[[-5.43  4.09 -4.94  1.11 -4.57]
 [-3.42 -1.43 -1.95 -2.64  0.09]] result: -2.64

[[ 1.31  4.13 -1.53  3.73]
 [ 3.96 -1.09  1.58  4.40]
 [-2.25  0.71  5.82  0.87]] result: 1.58

[[ 0.32 -0.89  0.32  0.38  0.07 -0.82]
 [-0.31  0.28 -0.27  1.94 -0.42 -0.47]
 [-0.23 -0.74  1.33 -4.63  0.02  0.48]] result: -0.42

[[ 1.99 -1.96  2.02 -1.86]
 [-4.65  4.68 -4.96  4.22]] result: -4.96

[[ 3.13 -0.46 -0.24 -1.43]
 [-1.28  2.80 -6.33 -0.46]] result: -6.33

[[ 2.73  6.37  4.44 -0.05  0.01 -1.76]
 [-0.28  4.81  4.01 -4.78  0.62 -1.85]
 [-1.83  4.38  0.69 -4.12  2.95 -2.73]] result: 0.62
---
[ 3.95  2.51  2.30  4.84 -2.38] 3.95, -2.38

[ 2.17 -3.19 -1.64  5.31  4.82] 2.17, 4.82

[ 4.81  4.92  5.31  0.24  0.16 -0.32 -0.96] 4.81, -0.96

[ 3.28  0.77  3.98 -5.81] 3.28, -5.81

[ 4.81  2.35 -5.83 -0.97] 4.81, -0.97

[[-4.18  4.85  4.62  2.24  1.80  1.73]
 [-5.02  4.30 -4.55 -1.01  2.21 -5.37]
 [-5.15  4.48  4.77  2.70  1.31  1.77]] -4.18, 1.77

[[ 1.77  4.95 -4.31  5.96 -4.41 -1.15]
 [ 1.18  3.89 -3.26  4.67 -3.68 -0.85]] 1.77, -0.85

[ 3.52 -6.07  0.25 -5.60] 3.52, -5.60

[-2.11 -0.63 -1.31 -5.70] -2.11, -5.70

[[ 4.97  4.09 -1.01  2.00 -3.84 -0.31]
 [-1.08  0.35  3.94  1.04  1.39  1.31]] 4.97, 1.31
---
array([[ 93,  98,  73, 170, 120, 105,  42, 159, 189,  69, 122,  72, 112,
         68,  86],
       [ 71, 119,  89,  84, 118,  93,  41, 185, 149,  51, 186,  72,  85,
        104,  78],
       [123,  98, 116, 116, 118,  85,  91, 117,  20,  22, 112, 173, 137,
         68, 166],
       [ 91,  31,  86,  81, 118, 140,  74, 129,  89, 150,  79,  53, 119,
          4,  95],
       [ 72,  53,  82, 115, 111, 141,  74, 129, 150, 171, 114,  22, 109,
         54,  68],
       [ 37,  80,  86, 179,  84, 105,  85,  96, 149, 132, 208,  65, 112,
         89, 113],
       [146,  98,  75, 116, 118,  74,  74, 144, 133,  88,  11,  87, 112,
         13, 137],
       [119, 100,  86, 226, 125, 105,  76, 108, 188,  64,  73, 109, 142,
         85, 101]]) -> 112

array([[5951, 4242, 2513, 2983, 5255, 6328, 5396, 4458, 5123, 5692, 4422,
        2558, 2609, 4553, 5626],
       [6939, 6535, 6407, 6377, 5663, 4211, 3137, 3156, 3904, 4200, 3779,
        3228, 3348, 4215, 4922],
       [5314, 6395, 6560, 5663, 4914, 4908, 5160, 4737, 3895, 3470, 3512,
        3494, 3229, 3380, 4104],
       [5167, 3912, 3480, 4884, 6620, 6533, 4836, 3677, 4422, 5585, 5110,
        3633, 3303, 4800, 6395],
       [3672, 7759, 8224, 4934, 2682, 3872, 6053, 6144, 4140, 2314, 2541,
        4884, 7235, 6527, 2733],
       [7681, 7045, 4219, 3387, 4981, 5793, 4101, 2529, 3871, 6476, 6749,
        4565, 3448, 5342, 7731],
       [5572, 5642, 4008, 1881, 1582, 3665, 6046, 6903, 6410, 5793, 5092,
        4177, 3537, 3953, 5082],
       [5064, 4785, 4382, 4154, 4207, 4628, 5083, 4963, 4454, 4430, 5225,
        5793, 5334, 4556, 4480]]) -> 2609

array([[125, 150, 100, 191, 204, 183,  93],
       [128, 150, 203, 239, 176, 182, 124],
       [180, 150, 150,  80, 133, 158, 200],
       [132, 124, 150, 215, 159, 150, 180],
       [151, 124, 135, 128, 150, 150, 219],
       [195, 175, 167,  47, 130, 145, 163],
       [124, 164, 122, 166, 210, 150, 121],
       [150, 123, 135, 166, 190, 182, 209],
       [203, 125, 123, 141, 130,  88, 122],
       [124, 116, 144, 147, 176, 170, 229],
       [177, 116, 158, 177, 105, 150, 226],
       [150, 122, 129, 132, 155, 190, 220]]) -> 204

array([[66, 67, 66, 67, 67, 66, 66, 67, 66, 66, 66, 66, 66, 66, 66, 66],
       [66, 66, 66, 67, 68, 67, 67, 67, 66, 67, 68, 67, 66, 67, 66, 67],
       [65, 66, 65, 66, 66, 66, 65, 66, 65, 65, 65, 65, 66, 65, 66, 65],
       [62, 68, 60, 76, 68, 60, 56, 72, 64, 57, 66, 57, 60, 68, 67, 66],
       [68, 67, 68, 66, 66, 67, 67, 66, 68, 67, 66, 68, 67, 67, 68, 68],
       [25, 12, 39, 39, 81, 37, 46, 58, 43, 65, 89,  7,  2, 70, 16, 60],
       [62, 50, 61, 75, 54, 31, 39, 58, 71, 43, 50, 33, 33, 85, 68, 82],
       [67, 66, 67, 66, 68, 68, 68, 67, 67, 68, 68, 67, 67, 67, 66, 67]]) -> 66

array([[3841, 3961, 5914, 3540, 4829, 5226, 5970, 3437, 4609, 5554, 5318,
        4160, 4159],
       [4899, 3492, 5069, 6235, 4707, 5431, 5780, 5803, 5315, 5500, 4101,
        3839, 3894],
       [4135, 4940, 7648, 3255, 4915, 5721, 5312, 4296, 5716, 5033, 4800,
        3663, 3882],
       [5582, 5613, 6268, 4335, 4016, 6517, 5380, 4713, 4762, 4422, 4951,
        4177, 4994],
       [6134, 5516, 3557, 5242, 4171, 4515, 5423, 1971, 4894, 6582, 4878,
        5731, 4908],
       [6531, 6447, 5358, 3124, 4625, 5562, 4692, 4348, 4950, 6627, 3955,
        6035, 4646],
       [5296, 4756, 5495, 3657, 7857, 5939, 3711, 5268, 4977, 6017, 4384,
        5023, 4666],
       [5446, 6874, 6819, 5910, 5569, 4992, 5610, 3368, 3967, 5320, 3864,
        5548, 5070],
       [4246, 3297, 6153, 4067, 5311, 5756, 6044, 4191, 5187, 4565, 5522,
        5117, 7430]]) -> 5318

array([[229, 446, 303, 265, 388, 492, 216, 174],
       [264, 378, 423, 192, 252, 666, 187, 487],
       [431, 188, 288, 424, 491, 572, 393, 273],
       [621, 415, 389, 689, 649, 113, 690, 325],
       [162, 320, 369,  91, 166, 761,  77, 416],
       [417, 134, 238, 422, 521, 594, 376, 174]]) -> 492
---
[ 2.42 -2.38 -4.89  3.22  4.52 -4.69 -4.01] value 4.52

[-4.54 -1.26  3.06 -2.69  0.75 -0.01] value 0.75

[[-1.32 -3.98  5.64 -1.85  0.11 -6.01]
 [-1.25 -1.66  1.44 -4.06 -1.40  0.00]] value 0.11

[[ 1.80  1.49 -1.36  1.40]
 [ 2.65  2.86 -3.58  4.54]
 [-4.31 -3.87  3.47 -4.35]] value 2.65

[ 0.35 -5.79  0.93  1.30  0.13] value 0.13

[[-2.66  5.15 -5.88 -1.99  5.14 -1.38  4.02]
 [ 5.23 -1.20  2.49 -2.77  5.31 -1.46 -4.08]] value 5.14

[-3.76  0.07  3.69  0.83  4.91 -2.32] value 4.91

[-4.90  2.35 -2.56 -4.39 -3.51 -4.99] value -3.51

[ 1.15 -5.23 -2.54  3.28  0.91  5.62] value 0.91

[ 6.09 -0.31 -1.98 -6.06  4.65] value 4.65
---
[-3.32, -2.98, -4.79, 5.70] ⇒ -3.32
[5.75, 1.53, 0.65, -0.92, -0.55, 2.19, -0.99] ⇒ 5.75
[1.92, -5.13, 4.29, -1.20, 0.85, -2.11] ⇒ 1.92
[-1.73, -0.03, -4.35, 6.34] ⇒ -1.73
[-3.15, 5.43, -1.73, -3.95, 4.24] ⇒ -3.15
[4.47, -1.22, -3.20, 2.97, -2.45, -0.50] ⇒ 4.47
[-6.03, -2.78, -2.27, -5.10, -1.68, -0.95, 4.95] ⇒ -6.03
[-6.10, 1.96, 1.21, 6.15, -0.24] ⇒ -6.10
[-0.07, -0.27, -3.06, 4.72] ⇒ -0.07
[3.35, -4.90, -6.27, 0.54, 1.73] ⇒ 3.35
---
(1, 4, 3, 4, 9, 5, 6) => 6
(20, 38, -3, 23, 10, -46, 43) => 43
(-49, 35, 7, 25) => 25
(22, -1, 19, 13, -47, 36, -23) => -23
(-10, 727, 578, -63, 351, -267, -583) => -583
(998, 144, 625, 713) => 713
(1, 4, 8, 5) => 5
(311, 968, 631, 596, 258, 29) => 29
